A small network was trained on invented records. Each row is its activation on one of them, seen along a few directions.
After each row come some of the record's fields: BOVUD, NUP, BAV, BAVUL, LEK, BIF, LEF.
A field that a record lacks is written missing.
The largest differences between rows may come from other fields.
Strong random noise was added to every row along 22 fixed directions; ignore it. To show where, here is one row again and again, with new noise each time:
[ -64  105 -138 -106  -35   61 -328 -228   84  -72 -151  -74 -162  -91
   16 -466   65  344 -332   61  -88 -274 -117   79 -272  -72  -36  144
 -276  121  -89  -86   99   12  358 -218   33  173  210  180  193 -235
   -4   60]
[-110  -50  129  307 -101 -232  -29 -230 -187 -126   96  291 -465 -187
   -2 -156 -163 -132    9  166   33 -162  143 -179 -177 -375  -68  308
  -52 -241 -427 -202 -261  -26 -120  314 -151   15  -77   58  356  -31
   44   35]
[ -20 -142  140  238   25  235  165   -2 -517  142 -149  -19 -298   88
  -57  244  -81 -245  250  396  190 -351  161 -183  -68 -201  444 -438
 -242  -70 -466   74    4  -59   52  220   19  101   43  218 -347  -59
   -9   98]
[ -32  152 -100   57   -1   46  129  -19  289  170   89   48  105 -104
 -230   53 -142 -151 -120  365 -140 -179  208 -175  -83   29  116 -143
  127   42  -60 -112  142   13  199  241  178  289  -99   71 -226  -63
 -129  234]
[  76  -81   33  175  -89  164 -144  -64 -134 -136  122  187  244    4
  152  148  -50   90 -161  102   25   55  125  184   74   95  146  167
  -35   -4  -91  -34 -260   30  -32 -183   97  165  215  -78  195  213
  -46  524]
[-124  391  234   38  114 -230 -152 -525   84 -472  516  407  203  152
 -180 -256  -79  -34  240  115  130  443 -150   48   81  639 -379   28
  -47 -185   14 -563  237   65 -395 -213  -22  -29 -176  302   25  220
  271  387]
[  82  342 -389  219   90 -144   11  -10  156  198   39  -58  259 -135
  -40   30 -175   37  129 -232  175   78  -18 -354  222 -133   13   20
 -117  213  129 -176  238 -167  -24  -96  189  449  -35  -89 -188  371
 -113 -163]
[-263  340  -15  -80  484 -432 -147 -312 -116  -88   80  229   13  684
 -251  225  245  -85  471  -85  249  205  -74 -323   87  382  342  -64
 -154  -41  379  113  361   92 -473 -138 -492    4 -477  -71 -198   68
  311 -130]
[  21  109 -231  131  151 -159 -100 -206  127  132  193  191   22  154
  176  373  -65 -156  656  195  245 -169  -40 -333  177  115  442  285
  230 -151   73  -34  325 -284 -210 -407 -403  376 -321 -241 -293  109
 -260 -420]
[ 352   70 -346  -25  268  135  -98  197  270 -131   14 -323  317 -140
   92  203 -104  144 -132 -110 -532  431   65   27 -120   34  102   80
  217 -365  -84  114 -332   42  -65  195 -107   93 -318  -97   54  -48
  425  157]
[-106 -256   51 -197  -75 -100 -104 -289  359 -393  162  208  116  -89
  264  128 -245  -15  325   20  -23  -24 -159  300  139  247   47  228
  278  -76   -8 -172  -22 -248  103 -123 -134  -40  -70 -307  388  238
  306  148]
[-236   63   43 -370  -53   47   27  -92  175  -88   -8  204  398  171
  -40   96   55  -41  255 -185   21  384  -88   54  173  357   95    2
 -201  -25  517   70  200   23   10 -177   28 -180  109  -27  -71  133
   15  230]
[   5 -295  141  140 -445   49  -19  -42    8    3 -104  157 -295 -277
  -34 -294  -81 -199 -150  168  -19 -272  125   -3   52   45  -88   50
    2   70 -304  -51  232  148  220 -117  366   49  214   38    1   13
 -542 -167]
[ -98 -104  160 -218  121 -146 -262   44 -214 -235    0 -124  -99  -63
  260  360   28   31  246  192   83   24 -222  211  295  120  141    2
   47 -211  192   14   21  -66   39 -148 -200   46   -6  226 -422  -11
  122   92]
[ 301 -283 -271   -4   95  -33  190 -227 -339  187   -1  263  236   96
 -123 -177  199 -330  339  -89  253   78 -120 -276 -183   31  366   50
 -233   54 -180  163   99  -30 -150 -463  311  -28  127 -344 -182  129
  -57   28]
[  95 -192 -292 -112  242 -177  228 -215  -59 -223  186  200  352  -40
  -99  -54  -25 -306  -24  160  109  232 -305  153   70 -132   88 -137
   31  189  150  354 -225  118 -110 -150  270 -190  190  323   -9  -84
  109  239]
[ 312  328 -187   32   -9 -108  215  -43 -139  578  406  184  143 -271
 -272 -409   99 -227 -103 -123   63  -31  118 -650 -506 -293 -437  393
  -74   61 -312 -526 -364 -424 -323 -257   13 -120   35   71 -261 -313
   47 -251]
[ 319  -67 -439 -356  567 -168  399 -348   93 -161  -59 -187  176 -358
   42   23 -149 -406  330   92 -285  198 -554 -226  363 -114 -117 -247
  269 -142  -13  173  -82 -363 -121 -109  -27  232  188  137 -264 -400
  306  -67]
[ 163  -31 -235  -52  313 -261 -102 -142  -59 -207 -426 -123 -125  114
  206   79  -86  122 -168 -165 -328  144 -177   19 -122 -103  -41  222
   -8  -10  100   76 -370   58   89 -681 -121  -55   28 -121  229 -518
  367  -22]
[  22    9  -58 -191 -109   43  105  346  -77 -205  -20  131  -29 -260
  275  122 -140  -19  185 -189  219  257 -212  -30  372  133  121  195
 -718  305  537 -156  -72    5   10 -335  284  232   98  279   69  170
  459   23]
[ -38  -98   65  -87 -138 -122 -223  -27   62 -261 -219   34   20  -83
   82    4   11  122    6 -261 -346  514   38  105 -150  155  -37  451
  136 -710   -6   76   -6  315  116   96   33 -328  -22 -378  146  265
 -226  177]
[ 252  -45 -221  136   53  395  144 -151 -548 -108 -133   73  128  230
 -261  -59   -7 -176   14 -416 -121  490  -92 -245 -180   31 -101 -217
 -252  -69 -473  359  -75  155 -304 -116   38 -367  189  221 -104   73
 -198 -413]
[   0 -125 -289 -365   39  239 -172   97  406  431  209 -206  377 -193
 -224    8  269  -97 -135  379 -195 -496  151  -40  -20 -144  413 -314
  205  170   40  291  172 -328  220  423 -110  456  -95   93 -492 -296
 -137  152]
[-220  139 -204 -391  -23  -83   79  -29   31   41  -42  212  183   10
 -294 -117   91  -69 -275 -301 -169  308 -112 -150 -269 -213 -229  239
 -197   78  361  227 -201   81   74   44  -29 -430  190  257   -3 -243
 -115 -121]

[ -60  -21 -138  340 -116  334  339 -409  213  -89  227  396  173   47
   98    5 -360 -149  522  -11  -27  498  111 -179   54 -129  120  223
  134 -292 -119  237  177   43 -271  347 -287   47  -38  -87  347  244
 -363 -171] -> <BOVUD:kon NUP:dumiz BAV:labut BAVUL:peb LEK:missing BIF:vil LEF:sutut>
[  22 -131 -190   99 -329   76 -218  -76   11 -126   13   78  154 -120
 -276 -331   -5 -117  298   46  130 -115 -145  165 -452  -41  108 -259
 -240 -316 -479 -199  338    2  345  -63  639 -212 -179   67 -204  311
 -370   67] -> <BOVUD:nogu NUP:missing BAV:missing BAVUL:missing LEK:mupez BIF:sebe LEF:sutut>
[ -99 -340  -33  -41 -271  157 -441 -216  151 -333 -194   39 -184  107
 -206    1  -91  -17   38 -129 -378 -148    5  224 -168  233  -98 -222
  184  -51 -441   30  440   21  281  -54  -54   76 -296 -122  -38  -42
 -293 -386] -> <BOVUD:kon NUP:dumiz BAV:labut BAVUL:peb LEK:missing BIF:vil LEF:pudem>
[ 196 -148  -41  124  220 -259 -186 -387  115  388 -116 -348  258  318
 -167 -376  314 -121  171 -150 -257  268  131 -132  105  -18 -176 -437
  471   29  -16  285  371   10 -415 -372 -320 -120 -353  -98 -576 -653
 -164 -365] -> <BOVUD:nogu NUP:missing BAV:missing BAVUL:missing LEK:fer BIF:vil LEF:pudem>
[ -86 -197  -18  190 -129  -52 -410  260  131  -12 -475 -382 -204  236
  144   51  183  322 -163 -517  -90  -28  187  108  466   46  215  -87
   74  135  153  592  371  306  -67  179 -213   83 -162 -420  325  346
 -313 -592] -> <BOVUD:nogu NUP:missing BAV:missing BAVUL:missing LEK:mupez BIF:zomo LEF:pudem>
[ 104  -41   54 -168 -117  210  -95  365  185  151  127 -135  126   54
   48  100   85   45 -143  239 -188  -50  197  246 -536   91   91   75
  280 -345 -110   -1 -342   25   74 -172  -86 -582 -166  139 -113 -384
  -40  -61] -> <BOVUD:kon NUP:dumiz BAV:labut BAVUL:botun LEK:missing BIF:zomo LEF:pudem>
[ -49 -272 -138 -144    1  -45 -179 -214  355  139  -44 -336  110    1
  141 -197  -16  286  -33  121  161 -617 -125  380 -287 -164  208 -129
  454  265 -226   89  239 -210  570   33   -1 -153   39 -360   21  159
   56 -124] -> <BOVUD:rotif NUP:missing BAV:missing BAVUL:missing LEK:missing BIF:zodo LEF:pudem>
[-243  143  -80   14 -154  201  -62 -301  317   33 -149  185  226  342
 -222   17 -184  -46   74 -309 -117 -306  159  -58 -127   15 -144 -394
 -133  309 -236 -253  -39 -491   49 -260 -147  -82   -6 -162  432 -191
   76  -97] -> <BOVUD:kon NUP:pilim BAV:labut BAVUL:peb LEK:missing BIF:zomo LEF:pudem>
[  35 -129  -45  281 -151  -57   89   20  115  179  212   95  169 -130
   75   29  -16 -158  179  139  188 -159  224   10   -1 -292  217   69
  243 -216 -210   36 -130 -129 -147  244   82  -47  -42 -254  204  246
 -301  121] -> <BOVUD:kon NUP:dumiz BAV:labut BAVUL:peb LEK:missing BIF:vil LEF:pudem>
[ -33  -17 -213  231  223 -253  130  304  173 -100 -222 -289 -118   35
 -295  294 -103 -245 -243  228 -173 -226  146   -4  146 -214  307 -598
  188   58  -83  435  -33  312   72  653  243   31 -408  195  -75    4
   -1 -114] -> <BOVUD:kon NUP:pilim BAV:labut BAVUL:peb LEK:missing BIF:vil LEF:sutut>
[-131  332   84  306  -20 -169 -135   54   32  167  180   61  185  205
 -126   39  -26  260 -204  -21  153  222  282  -31 -117    8  -74   90
  -15  196  252 -210  106  266  -38   90   36   94 -247  -13 -155  272
    8  254] -> <BOVUD:nogu NUP:missing BAV:missing BAVUL:missing LEK:fer BIF:kofu LEF:pudem>
[  87   43  140 -241  142 -224   81  137   88  121  -47 -209   -7    0
  -82 -193  205  -49  -90 -126  -24  162  -37  -89  280  236 -220 -154
   -2  206  348    3  205  138 -169  -74   76    8  -38   18 -227 -160
  200 -106] -> <BOVUD:kon NUP:dumiz BAV:risid BAVUL:botun LEK:missing BIF:zodo LEF:pudem>
[ 386  141 -169  -11  470 -185    3   16 -221  205  -24 -240  163  180
 -247   -5  517 -221  -90  175 -104  102  -84 -293  212  322  147 -194
  293 -231   40  381  180  225 -412 -264   20  114  -35    4 -633 -216
 -394 -110] -> <BOVUD:nogu NUP:missing BAV:missing BAVUL:missing LEK:fer BIF:mamov LEF:sutut>
[ 212 -285 -267  123  -16  -45 -139  185   42 -173   -3 -121  214  -48
 -128  151  -36 -367   81 -175 -169  -22  -61  145  222 -134  -10 -547
   79   72 -230  146 -173 -169 -228 -198  236   11 -302  145  -56 -143
   51 -221] -> <BOVUD:rotif NUP:missing BAV:missing BAVUL:missing LEK:missing BIF:sebe LEF:pudem>
[  15 -125  -37  -18  -59  197 -379   40  -59  357 -248 -366 -154  -71
  677   96  107  490   96  213 -128   31   15  164  -88 -523  214  534
  206 -322  333  345  -48  -57  256 -493 -670   46  177  113 -418 -685
 -468 -269] -> <BOVUD:nogu NUP:missing BAV:missing BAVUL:missing LEK:mupez BIF:zomo LEF:sutut>
[ -31  342   65  360  116   37   99 -171  204  -95  176   38  144  259
  186  -75 -303  278  123    2  195  273  150  104   24  146  -39  -83
 -120  244  126 -314   27   90 -178 -164  -70   72 -131   62  381  155
  519  235] -> <BOVUD:kon NUP:dumiz BAV:labut BAVUL:tanu LEK:missing BIF:fufe LEF:pudem>
[-265  384  -36    1  187 -248  -55   42  -65 -247 -548  -79 -180  190
  416  346 -154  287  262 -458  -42  475 -181  -47  228 -165  -23  375
 -201 -558  493   93 -193   73  -82 -332 -348 -259  203 -129  425  -11
 -100 -169] -> <BOVUD:kon NUP:dumiz BAV:labut BAVUL:peb LEK:missing BIF:zomo LEF:pudem>
[ 109  170   52  149  175  302  472  -90    1  422  274  -73  486  388
   -9  -18    6   43  250  137  379   57  181   -3 -378   31  287 -242
  212   22 -202   63 -149  -98 -212   92  -62 -603   90 -135   59  209
  198  202] -> <BOVUD:nogu NUP:missing BAV:missing BAVUL:missing LEK:fer BIF:zomo LEF:pudem>
[ -29  222   26 -269   52   41 -280  215  149   19   47 -121  295  -10
 -181  169  177   97   22 -226 -150  150   50  -96  222  429    9 -135
  -90 -142  207 -194  305  -89  -22  160   12  319 -167 -133 -377  268
   46  198] -> <BOVUD:rotif NUP:missing BAV:missing BAVUL:missing LEK:missing BIF:mamov LEF:pudem>
[ -34 -286  442 -315 -110  177  615 -230  -43    7  196  415 -585 -214
  107 -332 -146 -332  281  282   90 -113  -61 -254   36  245 -147  217
 -164  311  -48 -243  121 -115 -124  185 -228   87  130   75  220 -319
  541 -130] -> <BOVUD:nogu NUP:missing BAV:missing BAVUL:missing LEK:fer BIF:kofu LEF:pudem>
[  59   48  -27   64  188   47  559 -297  226  216 -201  -50  115   22
  185 -141 -392   32  180   72 -182  291   81  -82 -235 -370 -135  -92
  -55  175  176 -216 -200  -87  182 -200    1  -37   64  -78  176 -572
  652  433] -> <BOVUD:rotif NUP:missing BAV:missing BAVUL:missing LEK:missing BIF:fufe LEF:pudem>
[ 180   34  128  186   16  370  355  -49 -134   94 -222 -134 -297   67
  179 -340 -171  301 -146 -102  -40  247  159 -188 -211   68   20  179
 -371  257  -83  -28    4  310   72  117  -10    5   95  -79  293   16
  548  -30] -> <BOVUD:kon NUP:pilim BAV:risid BAVUL:botun LEK:missing BIF:zodo LEF:sutut>
[ 171 -352  213  -99  -59  -46  -10  -33  -50  169  125  135   43   54
 -129 -280  352 -317  114   12  -15  100  134  -81  236  309   17 -140
   33  117   50  130  255   56 -423 -181   -1   90  -80 -143 -192 -233
    3  -25] -> <BOVUD:nogu NUP:missing BAV:missing BAVUL:missing LEK:mupez BIF:zomo LEF:pudem>
[  20 -252  311 -203 -454  351  -34  429  -68   68   22   13  -35 -169
  119  311   64  -46 -105  197    4 -331  131  215  -23  317   99  114
   71  -57  -86 -164  -50  -45  331  -45  242  -91  148 -125 -207  225
 -288  120] -> <BOVUD:nogu NUP:missing BAV:missing BAVUL:missing LEK:fer BIF:zodo LEF:pudem>
[ -88 -177   86  138  -41   90   98 -319 -151   17  191  176   21  227
  142   16 -182  179  381  -98  373   99    3   24 -286  -46  162  281
   73  149 -153  -67  164  -19   84  148 -191 -165 -103 -401   80  556
  257  -49] -> <BOVUD:kon NUP:dumiz BAV:risid BAVUL:paka LEK:missing BIF:zodo LEF:sutut>
[ 236 -280 -187  -15   36  109   74  123   31  -41   72  -74  115  -57
  -89  113   86  -86 -113  -39  -16 -188  -28   44    9  131  266  -33
  294   63 -308  303   -6   36    6  344  155   35  -57 -387  151  479
  -43 -128] -> <BOVUD:nogu NUP:missing BAV:missing BAVUL:missing LEK:fer BIF:pof LEF:pudem>
[  57  211  -49  -56   79 -211  -62 -316  212  193  -24  -15 -355  -61
 -135 -511  238   40  -98  269  -22 -610  -52 -282 -379  144  -48  273
  232 -279 -365 -240  290 -110  119 -101  -36   75   29 -290  129 -195
 -343 -206] -> <BOVUD:rotif NUP:missing BAV:missing BAVUL:missing LEK:missing BIF:vil LEF:pudem>
[-305 -149  487 -350 -330    4  -59  173  -91 -109  290  105 -165  -44
    2  163  -73  -78   87   24  202   -1  -89  224   30  297 -323   82
  185   91   91 -180  106  -42  103  106 -128 -613  -41  340 -458  196
  -58 -412] -> <BOVUD:kon NUP:pilim BAV:risid BAVUL:botun LEK:missing BIF:zomo LEF:sutut>
[ 213  178 -190  -36  135  576  -29  163   95  105 -107 -290  169  131
  106  190  106  201  -68  -33 -245  -68   83 -122  242  255  278 -245
 -137   98   21  201   64 -141 -100   -2 -230  496   22   20   21 -115
   56  -76] -> <BOVUD:nogu NUP:missing BAV:missing BAVUL:missing LEK:fer BIF:vil LEF:pudem>
[  28  131 -158  -19 -107 -294  157  376  362  225 -182   64  159 -103
  -21 -159  147 -208  177  -37   49  235  163 -174   15   -7  340   97
 -389 -212  603   19   75  262   -2 -302  501  -52 -212 -111   41 -135
  -56  176] -> <BOVUD:rotif NUP:missing BAV:missing BAVUL:missing LEK:missing BIF:kofu LEF:sutut>
[-276 -164   79   41  -62 -126  115 -394   -8  220 -124  113  196  132
  169 -204  -85   75  393  -75  351  195  -13   98  103 -435  111 -114
 -196  256  400  142  225  -36  152 -147  -22  -92  207  -53  -82  -87
    8  245] -> <BOVUD:rotif NUP:missing BAV:missing BAVUL:missing LEK:missing BIF:kofu LEF:sutut>
[ 254  111  -64  250   88  -33  428 -110  -33 -233  167  264  152   47
  -57  290 -279 -336 -143  332  -30  164 -105  -19  108  421 -194   76
  491  -63 -123  -60  -87  278  -87 -466  393 -122  176   63  -75  115
 -441   30] -> <BOVUD:rotif NUP:missing BAV:missing BAVUL:missing LEK:missing BIF:vil LEF:pudem>
[-227  264  279 -305  -32  310  -42 -251 -384   66  367  110  -20  -18
  -85 -252  275  138  176 -206  417 -242 -213 -160   85  144 -251   33
 -237  -12 -292 -203   80 -538 -294  376 -416  -88  485  148   76  412
   -4 -155] -> <BOVUD:kon NUP:dumiz BAV:labut BAVUL:tanu LEK:missing BIF:zomo LEF:sutut>
[  61   -9 -127 -480  243  -29  124  158  249  126 -205 -375   87 -146
  435  168  150  174  177  171   -9 -296 -244  154  -30  -65  396  215
  223 -403  235  164 -230 -308  291  -73 -140 -203  271 -354  176 -107
  176  193] -> <BOVUD:nogu NUP:missing BAV:missing BAVUL:missing LEK:mupez BIF:fufe LEF:pudem>
[  25 -142  159  205   25 -575   89  156 -265 -125  204 -110  -56 -246
 -233 -202   52 -242 -377 -111  282   97  -89  110  435 -157 -453 -283
  232  353  -17  130  -75  317 -264  389  413 -327   39  350 -224  374
  -40 -189] -> <BOVUD:rotif NUP:missing BAV:missing BAVUL:missing LEK:missing BIF:mamov LEF:sutut>
[  76   44   25  317  246 -126  431 -306  -65  -32 -143 -112   83   96
  106  -91 -175 -210  326   97  267  -21 -110  -29  329  -78   72 -455
  166 -172 -263  103  -19  -91 -241  -49  145 -232  355  -57  287  123
  -84   79] -> <BOVUD:nogu NUP:missing BAV:missing BAVUL:missing LEK:mupez BIF:mamov LEF:pudem>
[   1 -321  130  263   65 -451  175 -289 -351  482  -62   14 -207   32
  154 -262  168 -192  437  149  623 -325   27 -228   90 -408  343   43
   82   63 -116  131  218 -100  -99 -138   44  -70  173 -424 -261  140
 -226 -100] -> <BOVUD:kon NUP:deg BAV:risid BAVUL:botun LEK:missing BIF:zomo LEF:sutut>

Here are new rows. What are their fields?
[ -98  192 -147 -361  -11  -19  308 -172  102 -261  -98  308   25 -333
 -142 -420    4 -271  132 -373 -286  545 -297 -283   78 -146 -396  200
 -489 -412  261   28 -238  -83 -246  140   69 -189  296  275  505 -282
   45   38] -> <BOVUD:rotif NUP:missing BAV:missing BAVUL:missing LEK:missing BIF:kofu LEF:sutut>
[ 286 -267   24  -24   38 -114  594   96  -68 -117 -333  -31 -514  -97
   89 -101 -311 -137  -19  -54  -57  185 -189 -149 -112  280  -88  197
   11  285  -11    9  241  485  336 -219  470 -174   -7 -276  -22  138
  304 -417] -> <BOVUD:rotif NUP:missing BAV:missing BAVUL:missing LEK:missing BIF:fufe LEF:sutut>
[ -17  -29  -65   -1  -39  397  -94  -41  121   35  357  -38  137 -175
   40 -378  151  222 -328  250  192 -437   46  226  -16 -143  228  -74
  -44  169 -254  220 -112 -121  -21  591  -74  141  318  236  466  210
  -28  219] -> <BOVUD:rotif NUP:missing BAV:missing BAVUL:missing LEK:missing BIF:mamov LEF:pudem>
[ -80   23  109 -167 -105  367  144  167  -32  -50 -205 -125 -135   -4
 -227   65  -42 -113  -39 -120 -306  128   62 -135   59  218  -80 -335
 -117 -135 -124  156  189  117  101  409  -18 -121   19  236 -204  -43
 -111 -276] -> <BOVUD:rotif NUP:missing BAV:missing BAVUL:missing LEK:missing BIF:mamov LEF:sutut>
[  58  199  408   88 -155  313    3   41 -154  411   -8 -285    4  107
   10 -112  104  317 -102   -2   37 -181  322  -73 -422  164 -127   85
  262 -281 -472 -344   34 -102  144  227  -91 -344  148 -370 -181  286
 -138   87] -> <BOVUD:nogu NUP:missing BAV:missing BAVUL:missing LEK:fer BIF:zodo LEF:sutut>
[-177 -189 -294    7  -99   79 -439   54  228 -357  -45   36   30  -66
   90  312  -85  281 -334  -88 -338  100  -58  292  218 -243   94  275
  102  209  325  442    7  216  269  339 -195  491 -206   41  181  134
 -196    6] -> <BOVUD:nogu NUP:missing BAV:missing BAVUL:missing LEK:fer BIF:sebe LEF:sutut>
[  71  204 -102 -463  165 -268 -152  407  314  -86  389  -92  219 -104
 -257   13  309  -21 -301  261  -38  -43 -169  174 -221  413   19   88
  153  -40  350  -97  -61  171   58   14  217 -239 -344  315 -329  -32
  228   77] -> <BOVUD:nogu NUP:missing BAV:missing BAVUL:missing LEK:fer BIF:mamov LEF:pudem>
[   7   -3  207  147   12  158  329   -5  232  128 -192   47 -163  336
   -8   48  -53  -97  -77  156 -110 -275  342 -126   80  366  234 -214
   50  263  -42   12   59  128  -57  -38  -26   93  -90 -361  424 -174
  279   74] -> <BOVUD:rotif NUP:missing BAV:missing BAVUL:missing LEK:missing BIF:sebe LEF:pudem>
[-183  -28   88 -225 -299  -45 -391  248  214  -16   92  -12   64 -238
 -328    1   32   17 -530 -188 -380 -140  157  123   67  -44 -520 -165
  -36  402  107 -286  -70 -182  201  239   74  300 -150  220 -203 -251
  101  126] -> <BOVUD:nogu NUP:missing BAV:missing BAVUL:missing LEK:mupez BIF:sebe LEF:sutut>
[-149  250 -157  141   59 -174 -185 -182 -235  -14 -195  123   62  102
 -166   42  -56  188   61 -656 -118  504   25 -309 -107 -323 -253  264
 -265 -164   84  -44  -25   -8 -126  176 -207   84  -92 -240   53  246
  -25  -14] -> <BOVUD:rotif NUP:missing BAV:missing BAVUL:missing LEK:missing BIF:kofu LEF:sutut>
[-197   43 -497 -496   73 -220 -537  -99  439  153   95  122  678  194
 -285 -199  516   54  248 -250  -87   89 -128  142 -427 -240  356   20
 -244 -236  504  193   96 -238   48 -256  -73  -50 -349 -141  -87 -344
   -2  318] -> <BOVUD:rotif NUP:missing BAV:missing BAVUL:missing LEK:missing BIF:sebe LEF:pudem>
[   2  -96  -75  -72  212 -117  424  122 -433  245 -432   87 -221   84
  -12  116   91 -105  -69 -277  -18  215   57 -430  -88 -401  219  226
 -480  205  344  309 -284  180   14  115   -5   32  115 -288   84 -185
  405  117] -> <BOVUD:rotif NUP:missing BAV:missing BAVUL:missing LEK:missing BIF:kofu LEF:sutut>
[  -5   72   85  -69  118   63 -342  189 -106 -181  -34 -259    9  108
 -203  115  326   -9 -287  -40 -219 -252   94  174    8  118   57 -377
  207 -582 -481  280 -329  -67 -278  497 -190 -291   -9   72  278   37
 -183   68] -> <BOVUD:rotif NUP:missing BAV:missing BAVUL:missing LEK:missing BIF:kofu LEF:pudem>
[  44  171  264   71 -157  200  -57 -172 -519  -13  236  374 -307   60
   65 -258   36  198    2  -32  287 -104  -24 -176 -445  202 -221  505
 -514  135 -267 -612 -135 -128  -67 -399  -88    5  134   67  111   40
  293   51] -> <BOVUD:rotif NUP:missing BAV:missing BAVUL:missing LEK:missing BIF:vil LEF:sutut>
[ 372   97  271  176  364 -233  683 -316 -153  134  -84 -198 -403 -193
   89 -412 -178 -115   81  253   72  -16 -122 -353  111  214 -371 -132
  135  175 -294 -522  143   23  -78  -60  291  263  201 -273  -32  -89
  645  224] -> <BOVUD:nogu NUP:missing BAV:missing BAVUL:missing LEK:fer BIF:sebe LEF:pudem>
[-109  -62 -643 -273   43 -137 -319    4  240   83  148  277  220   69
 -315  113  181  -98 -129 -318  -51 -283 -108 -187  -86 -308  144  183
 -137  605  291  289   44 -298   33  -83 -206  438 -276  -86   30 -107
  -77 -429] -> <BOVUD:kon NUP:dumiz BAV:labut BAVUL:peb LEK:missing BIF:fufe LEF:sutut>
[ 200 -167 -163  107   32  236  310  118  -23    2 -175  -21 -311 -218
  227  291 -282  -94   23  161 -165 -185    7 -214  103 -121  216  206
   45   79 -129   84 -110  -37  208   61  -28  389   15 -144   87  -50
   73 -204] -> <BOVUD:rotif NUP:missing BAV:missing BAVUL:missing LEK:missing BIF:mamov LEF:sutut>
[ 375 -136 -251  164  170 -170  -10  -42  145 -185  139  117   59   65
   91  451 -263 -269  227   53 -276  266  -97  -99  116  322 -103  234
  559  -28  -38  -62   27   -4 -190 -673 -164  188 -449 -148 -347 -196
  -58 -490] -> <BOVUD:nogu NUP:missing BAV:missing BAVUL:missing LEK:mupez BIF:mamov LEF:sutut>
